These are the activations of a small neural network, seen along a few directions. Each row is one input.
Each table varies a few parts of the input and shows all the possible inputs, shuffled.
A made-up example of a description, with smaller parts first: ring(8) and (point or line(11) or (values(3) and line(6))).
Shared parts are said once, and a part with two or three values counts as separate values.

Other details of the inputs vary at random and push rows far along two fixed directions, the same in every table; ignore that.

Rows:
r1: [ 1.02 -1.87 -0.10  2.48  0.13  0.25  0.61 -0.29  0.77 -0.74  1.47 -3.13
  1.75]
r2: [-6.77  3.77 -2.25 -3.75  1.97  2.79  0.37 -0.46  5.21 -2.24  3.46  1.70
 -2.73]
r3: [-3.24  4.45 -3.08 -3.88  1.05 -0.35  1.44 -1.56 -1.42  5.34 -3.98  5.24
 -5.51]
r4: [-1.06  2.79 -1.91 -1.88 -2.05 -3.37  2.54  0.17 -6.50  2.74 -3.30  2.49
 -0.69]
r5: [-2.67  2.00 -1.61 -2.40  2.57  2.83  0.00 -1.43  4.46  1.13  1.01  2.65
 -2.96]
r6: [-1.60  1.20  1.21 -1.15 -0.50  2.05 -0.64  0.46  3.95 -3.93  2.75  0.46
  0.92]
r7: [ 4.01 -3.73  1.03  2.48  1.09  1.92 -0.51 -0.85  3.95 -1.63  3.15 -2.79
  3.66]
r8: [-1.97  3.02 -0.20 -3.39  0.58  3.13  0.17 -0.48  4.56 -1.22  0.65  3.13
 -1.66]
r9: [-7.10  1.31 -2.15 -2.50  4.27  4.05 -0.67 -1.27  8.02 -1.68  5.04  0.23
 -3.28]
r10: [ 6.42 -4.22  3.30  3.87 -1.67  0.60 -1.04  0.78  1.37 -2.80  1.23 -3.46
  5.24]
r11: [-3.08 -0.90 -0.84 -0.23  2.66  3.74 -0.21 -0.94  7.51 -3.35  5.86 -2.41
  0.31]
r12: [-0.76  2.80 -0.28 -1.91 -2.74 -3.07  0.99  0.59 -6.25  2.32 -4.68  3.86
 -2.20]
r13: [-2.31  0.60 -1.92 -0.82  0.69 -1.56  1.07 -0.84 -1.89  2.94 -1.38  0.58
 -2.00]
r14: [ 1.29  2.83 -1.64 -2.02 -0.92 -0.71  2.68 -0.98 -2.47  3.59 -3.69  3.29
 -1.52]
r15: [-2.96  2.49 -0.80 -3.30  1.11  2.22 -0.75 -0.64  2.65  0.57 -0.47  3.73
 -3.54]
r16: [ 3.05 -3.51  0.88  2.74 -1.62 -2.88  0.33  0.94 -4.20 -0.83  0.63 -2.97
  4.42]
r17: [ 2.83 -0.80  1.79  2.08 -2.22 -3.85 -0.94  1.96 -7.50  1.43 -4.41 -0.61
 -0.63]
r18: [ 0.86  2.39 -0.15 -1.25 -1.28 -2.28 -0.36  0.60 -6.26  4.60 -6.24  3.08
 -4.03]
r19: [ 0.75  2.47 -0.14 -2.51 -1.41  0.06  1.06 -0.42 -1.38  1.41 -2.68  3.80
 -0.86]
r20: [-4.37  1.09  0.85 -1.88  1.87  4.55 -2.01  0.06  8.47 -5.66  5.65  0.51
 -0.41]
r21: [ 0.52  1.97 -0.06 -2.24 -1.21 -0.07  0.60 -0.27 -1.80  1.69 -2.75  3.72
 -1.23]
r22: [-3.31  3.16 -2.36 -1.63  0.93 -3.58  1.00 -0.10 -6.13  6.19 -5.61  1.79
 -5.34]
r23: [ 5.60 -1.72  0.55  2.97 -1.73 -1.57  1.44 -0.25 -2.99  2.12 -2.64 -1.15
  2.35]
r24: [-3.10  0.31 -1.61 -1.18  1.94  1.80  0.57 -1.14  3.77 -0.64  2.94 -0.41
 -0.85]
r25: [ 5.70 -4.32  1.79  4.65  0.50 -1.71 -2.03  0.45 -2.57  2.01 -1.33 -4.12
  2.17]
r26: [ 2.28 -3.31  1.22  3.77 -0.77 -0.48 -0.40  0.87  0.15 -3.06  2.80 -4.78
  4.40]
r27: [ 0.13 -2.67  2.50  1.42  0.25  2.22 -2.34  0.85  4.60 -5.45  4.80 -2.09
  2.89]
r28: [ 5.08 -2.44  3.23  3.74 -3.77 -2.13 -0.24  1.64 -3.15 -2.25 -0.67 -2.62
  4.77]
r29: [ 1.54 -4.41  1.55  4.08  1.29 -1.88 -2.17  1.66 -1.75 -1.35  1.27 -5.43
  2.01]
r30: [ 3.22 -4.76  1.21  3.66 -1.02 -2.73 -0.56  0.90 -3.21 -1.26  1.13 -4.27
  4.56]
Each input here is: ring(5) and (point or line(5)).
The inputs of r28 and r1 match in every part but the ring(5) part. If r17 is changed in the same way as r28 into r1, which row does it become? -> r22
Which other rows agree with r26 in the ring(5) part? List them by row number. -> r2, r4, r16, r29, r30
Which other rows agree with r14 in the ring(5) part? List them by row number. -> r3, r5, r7, r23, r25
Change only the line(5) part in r13. List by row number the other rows that result. -> r1, r9, r11, r24
